Each row below holds a small network's activations on one input, seen along a few directions.
In each table, some parts of the input vary, and every possible input appears once, in random order.
Descriptions start from the smaller parts, as in this example, which fits no table here: one of 4 places along a line, together with either a single point or one of 11 places along a line or (one of 3 separate values, together with one of 5 places around a ring).
Shared parts are said once, and a part with two or three values counts as separate values.
In the rows, 128 means zero.

Table:
row 1: [110 126 148 164 152 119 125 125 160 117 110 108 118 132 126 114 125 157]
row 2: [131 122 142 109 138 114 129 124  84 145 130 140 141 120 115 119 132 109]
row 3: [202 136  52  85 105 168 183 111 219 124 202 161 103 198  84 179 148 164]
row 4: [114 105 132 152 131 129  96 111 138 123 116 114 129 136 122 102 127 151]
row 5: [133 117 137 124 174 126 121 116  96 135 137 136 150 121 129 109 124 126]
row 6: [112 110 129 140  99 120 104 120 127 125 109 124 124 130 120 112 151 136]
row 7: [137 148 143 111 126 131 141 165 104 136 128 126 127 106 154 143 110  95]
row 8: [126 148 124 111 125 124 132 139  90 134 127 143 145 108 139 132 129 101]
row 9: [115 129 133 138  87 134 124 152 143 108 104 111 108 116 149 143 122 114]
row 10: [107 138 111 140  84 122 100 128 134 125 108 124 124 118 139 128 127 129]
row 11: [121 129 156 134 187 121 154 116 113 137 136 122 138 123 131 126 113 126]
Q: What is each input in this table made of?
A: either a single point or (one of 2 separate values, together with one of 5 places along a line)

Table:
row 12: [185 113  92  90 111 155 156 108 177 141 182 152 100 185  93 152 166 159]
row 13: [ 86 142 173 134 175 108 123 131  47 127  97 127 164  83 158 102 113 103]
row 14: [ 70 129 171 166 162 111 116 115  74 125  82 107 156  87 151 101 125 105]
row 15: [170 135  95 110 108 157 172 127 214 118 167 132  92 165 115 178 122 145]
row 16: [172 135  72  94 110 162 152 102 168 127 181 158 123 190  80 144 161 151]
row 17: [163 147  94 108  92 132 167 122 200 131 172 137  89 170  99 174 137 159]
row 18: [103 154 165 133 182  93  99 142  37 140  99 141 164  73 169  91  98  99]
row 19: [111 139 180 132 190  89  98 153  43 159 105 121 143  70 173  98 103  99]
row 20: [ 83 102 183 172 142  86  57 143  93 129  62  92 126  96 149  72 107 133]
row 21: [178 128  95  97  96 129 170 119 191 142 173 149 100 177  93 154 159 159]
row 22: [ 64 117 161 174 142  97  52 137  92 114  58 107 152  82 140  68 112 135]
row 23: [ 84 122 165 134  83 106  84 165  54 153  74  99 128  70 172 114 114  70]
row 24: [168 148  70 107  99 138 168 110 182 132 168 155 120 181  88 149 154 157]
row 25: [ 61 110 171 177 145 104  87 127  87 110  62 113 148  91 135  82 121 119]
row 26: [191  91  81  86 125 160 151 108 176 135 191 145 115 177  93 157 149 145]
row 27: [185 108  68  92 118 167 151  98 166 116 188 158 136 182  90 150 145 142]
row 28: [152 162  74 114  93 147 168 117 193 123 165 149 112 170  87 167 132 161]
row 29: [185 124  91 110 115 175 166 137 204 107 177 127  98 164 131 171 130 147]
row 30: [161 152  77 111 101 160 163 119 206  98 162 148 114 159 107 172 120 143]
row 31: [ 99 127 191 137 182  99 124 138  54 151 102 109 150  88 168 112 115 103]
row 32: [ 76 108 192 159 163 102 119 123  82 136  92  99 131  87 163 104 129 105]
row 33: [174 138  70 116 114 183 162 136 197  96 170 143 125 163 117 164 127 142]
row 34: [ 72  99 193 178 144 100  87 136  89 129  74  91 132  94 141  85 120 125]
row 35: [ 78 139 149 141  80 112  80 159  45 132  68 112 153  67 156 110 113  66]
Q: What is each input in this table made of?
A: one of 2 separate values, together with either a single point or one of 5 places along a line or one of 6 places along a line
Q: The inputs of row 24 and row 21 match in every part but the choice among 2 separate values. If row 33 is changed in the same way as row 24 into row 21, which row does it become?
A: row 29
Q: Change only the choice among 2 separate values in row 26. List by row number the other rows that result.
A: row 27
Q: Change only the place on the line of 5 in row 14. List by row number the other rows that result.
A: row 13, row 18, row 22, row 25

Table:
row 36: [168 174  31  99 127 208 210  79 228  88 182 171 146 175  88 164 146 147]
row 37: [111 139 141 119 144 105  97 139  26 142 121 158 157  86 170  96 138  74]
row 38: [ 99 128 118 166  57 115  63 144  98 102  93 127 129 103 140 100 136 123]
row 39: [ 87  73 154 165 125 143  92 140 146  77  77  87 113 112 150 122 120 134]
row 40: [ 74 140 132 137  53  82  92 120 109 112  60 130 150 108 102 126 129 113]
row 41: [118  97 175 129 204 150 112 130  58 129 124 107 126  82 171 108 109 103]
row 42: [ 86 149 148 104 137  72 117 131  19 155 113 158 171  88 120 127 121  84]
row 43: [220 180  25  66 109 173 187 149 209 112 185 138 111 164 126 210  97 122]
row 44: [127 112 168 105 171 148 104 153  44 144 110 110 172  90 161  92 119  96]
row 45: [210  72  99  93 131 109 128  93 188 152 186 160  87 191  64 129 173 189]
row 46: [113  93 149 180  85 146  73 159 122 102  91 107 136 110 127  96 119 109]
row 47: [177 145 109  52  66 161 187 169 204 153 189 133  96 155 135 218 134 129]
row 48: [173  96 108 106  68 148 181 117 170 188 176 110  84 186 106 165 181 159]
row 49: [ 80 165 165 186 130  93 125 140 164 122  65 111 104 118 126  94 120 156]
row 50: [104 179 185 151 210  83 150 134  86 165 109 136 135  99 154  91 119 111]
row 51: [ 81 113 159 189 127 109 110 118 158 114  93  80 110 113 141 114  88 156]
row 52: [180 124  49 109 146 165 148  63 201 101 199 171 128 226  59 111 153 172]
row 53: [ 95 125 189 148 215  96 130 125  75 147 132 110 148  97 165 140 100 128]
Q: What is each input in this table made of?
A: either one of 6 places around a ring or (one of 2 separate values, together with one of 6 places along a line)
Q: Change only the choice among 2 separate values in row 41. List by row number the other rows that result.
A: row 39
Q: Change only the place on the line of 6 in row 49. List by row number the other rows that result.
A: row 38, row 39, row 40, row 46, row 51

Table:
row 54: [152 106 113 109 117 143 148 115 135 131 171 146 124 158 107 129 153 131]
row 55: [156 166  99 100 151 140 155 115 135 131 167 158 141 149 120 147 126 143]
row 56: [ 82 140 169 135 120 109  85 160  37 134  66 125 153  67 161 102 113  65]
row 57: [152 130 112 131 118 145 148 140 173 119 139 115 111 156 129 157 134 147]
row 58: [151 122 122 128 112 144 135 141 175 142 147 117 105 149 120 140 142 153]
row 59: [151 107 128 112 134 151 156 113 147 145 159 134 109 166 115 147 143 132]
row 60: [165 136 103  99 138 117 144 117 126 138 175 164 126 161 105 127 140 139]
row 61: [156 154  84  96 144 131 157 117 133 134 160 162 136 149 103 131 134 133]
row 62: [151 116 108 123  97 139 123 136 162 127 145 130 112 150 117 130 156 153]
row 63: [ 73 154 174 140 130 111  96 168  41 128  88 118 156  55 175 107  97  76]
row 64: [136 123 110 136  82 130 130 117 190 134 130 126  97 154 103 154 135 147]
row 65: [ 86 143 184 144 135  93 112 160  46 140  84 100 151  64 179 116  98  76]
row 66: [162 108 121 114 136 136 136 117 157 148 150 120 115 138 129 149 123 141]
row 67: [150 127 123 111 139 152 182 119 151 127 164 128 125 151 118 148 138 130]
row 68: [ 84 133 203 140 133 101  95 169  47 156  82 115 133  63 164 103 113  78]
row 69: [ 63 119 176 170 166  98  81 124  70 117  59 106 159  78 141  59 121 119]
row 70: [143 136 110 108 129 165 165 112 147 121 163 139 135 146 124 139 135 131]
row 71: [ 86 123 182 137 118  91  82 152  35 146  78 122 141  65 170  97 127  76]
row 72: [144 139 100 132 109 157 129 135 171 114 139 133 117 152 134 147 133 142]
row 73: [ 71  96 182 174 162  77  70 112  62 125  72  99 147  89 152  63 126 129]
row 74: [126 149  98 132  79 149 136 126 189 101 131 140 113 143 106 146 126 140]
row 75: [160 149 104 105 164 125 169 119 138 132 162 148 121 163 118 162 126 139]
row 76: [132 112  96 126  71 129 118 119 173 108 126 137  96 160  94 148 146 150]
row 77: [ 62 118 194 182 190  90  97 133  79 118  71  99 146  81 151  89 116 127]
row 78: [160 105 114 106 122 136 125 125 143 127 152 138 121 136 116 135 138 142]
row 79: [148 135  91 124  99 151 129 137 166 125 136 131 130 144 112 135 146 143]
row 80: [151 122  89 114 118 150 153 103 139 135 158 142 142 154 112 137 141 120]
row 81: [154 129 105 111 133 155 132 121 151 114 145 133 129 137 135 154 113 136]
row 82: [ 54 127 182 176 180 102  87 127  77 109  69 107 152  74 159  71 110 124]
row 83: [137 134 104 139  87 133 144 129 186 103 132 125 103 161 102 163 120 140]
row 84: [160 126 121 114 143 142 159 133 160 120 152 124 121 132 127 150 116 134]
row 85: [133 139  83 128  67 140 127 123 176 109 129 134 125 147  87 142 130 141]
row 86: [160 121  87 112 120 140 131 114 146 128 146 131 142 134 122 140 119 129]
row 87: [ 69 102 198 177 178  85  81 115  77 144  67  90 139  87 156  77 119 132]
row 88: [159 135 112  98 158 123 161 117 140 148 164 146 105 165 115 140 127 141]
Q: The inputs of row 75 and row 55 match in every part but one. If row 83 is changed in the same way as row 75 into row 55, which row does it become?
A: row 74
Q: What is each input in this table made of?
A: one of 5 places around a ring, together with either one of 2 separate values or one of 5 places along a line
Q: List by row number the other rows that have the place on the ring of 5 in common with row 58.
A: row 59, row 64, row 66, row 68, row 87, row 88
Q: Change only the place on the line of 5 in row 61. List by row number the other rows that result.
A: row 79, row 80, row 85, row 86
Q: Change only the place on the line of 5 in row 62. List by row number the other rows that result.
A: row 54, row 60, row 76, row 78

Table:
row 89: [140 119  97 126 117 150 117  93 172  71 131 129 130 163  97  94 112 182]
row 90: [207 144 107 110 169 111 178 123 138 151 189 151  68 148 118 151 128 133]
row 91: [ 96 104 169 168 158 105 121 150 144 134 113  69  88 118 111 109 142 170]
row 92: [100 115 161 137  66  99 101 136 102  88  99 128 114 111 108  95 183 135]
row 93: [109 118 153 134 161 106 112  99  30 147  83 159 169 121  96 100 114  84]
row 94: [168 125 133 149 111  99 131 107 196 124 136 105  96 172 118 126 110 161]
row 95: [ 94 132 156 132  54 154  78 156 129 134 106  97 119 115 134  94 139 108]
row 96: [188 152  91  98 161 163 162 104 133 107 195 159 153 166  98 114 126 161]
row 97: [120 149 118 139 103 151 136 106 176  90 107 117  98 170 125 176 132 129]
row 98: [ 56 167 124 160 105 111 118 149 167 125  93 100 133  91 154 120 120 119]
row 99: [110 123 130 173  68 131  81 180 137 111  98  98 150  84 133 153 100 112]
row 100: [141 137 180 138 192  66 117 134  81 166 117 132 129  86 174 106 102 126]
row 101: [184 104 136  98 182 139 198 115 157 165 176 136 103 156 107 161 130 153]
row 102: [138 137 156 122 110 133 104 152  46 177 107 103 145  90 165 101 120  77]
row 103: [ 97 127 171  92 115  83 117 121  37 137 132 123 165 106 150  89 155  92]
row 104: [203 129  93  82  91 175 146 122 125 170 162 151 114 124 127 168 139 106]
row 105: [151  83  98 165 140 162 141 121 186 107 125 119 120 170 135 103 138 175]
row 106: [132 100  87 115  65 110 113 115 146 121 118 137 103 137 110 133 194 152]
row 107: [139 188  75  71 145 134 194 142 175 141 163 163 119 108 140 168 138 102]
row 108: [ 86 114 159 123 185 131 115  98  55 110 133 154 183  98 139  81  88 120]
row 109: [ 75 172 158 156 105 121 113 149 134 101 101 106 115 135 155 118 117 149]
row 110: [138  98 125 134 148 122 141 128 207 155 121  96  98 146 114 133 146 195]
row 111: [112  81 176 146 214 140 136 123  68 114 112 140 152 113 165  99 126  90]
row 112: [158 152  68  79 143 124 137 117 129 168 177 190 147 165  78 131 151 143]
row 113: [ 94 166  92 126  84 141 164 132 201 103 121 118 108 122 127 138 120 132]
row 114: [189 140  92  93  96 164 156 158 141 127 166 141 155 136 119 208 100  92]
row 115: [134 113 101 129  90 131 102  76 166 118  98 146 146 180  58 125 132 145]
row 116: [113 115 180 182 136  99  94 114 142 113 110 106  98 118 122 129 119 139]
row 117: [176 168 100 101 146 147 177 109 123 126 160 151  98 158 141 199 125 120]
row 118: [ 81 120 120 178 133 130  87 123 119  99 127 121 143 118 113  71 109 177]
row 119: [129 130 131 130 126 104 110 203  63 154 106 130 160  68 179 132  81  77]
row 120: [ 86 104 205 121 207 103 136 118  85 170 136  91 148 109 145 121 116 110]
row 121: [ 96 124 148 160 107 115  82 113 125 114  70 149 162 130  66  96 141 144]
row 122: [144 106  87 111  55 160  93 137 165 142 112 118  79 135 129 139 143 122]
row 123: [ 89 170 164 114 167  98 123 144  65 143 111 130 146 109 201 127  96 112]
row 124: [102  86 133 178 172 131  90 146 147 103  99 112 121 118 153  96 154 156]
row 125: [ 87 161 148 145 159 112 151 123  74 136  99 108 151  72 162 146 105  54]
row 126: [148 118 116  56  95 136 169 107 113 121 180 185 137 147  99 163 177 128]
row 127: [145 117  82 136  51 150 120 174 162 102 126 108 102 141 120 159  97 109]
row 128: [163 109 101 115 190 179 163 104 159 134 205 146 153 168 133 150 155 129]
Q: What is each input in this table made of?
A: one of 4 places along a line, together with one of 10 places around a ring
Q: The inputs of row 110 and row 120 match in every part but the place on the line of 4. If row 106 is changed in the same way as row 110 into row 120, which row does it become?
A: row 103
Q: Start at row 112 and move only the place on the line of 4, one step at a time. The first step leads to row 115. Which rows follow, in order?
A: row 121, row 93
Q: Change only the place on the ring of 10 in row 98. List by row number the other rows that result.
A: row 91, row 92, row 95, row 99, row 109, row 116, row 118, row 121, row 124
Q: Change only the place on the line of 4 in row 100. List by row number the other rows that result.
A: row 90, row 94, row 116
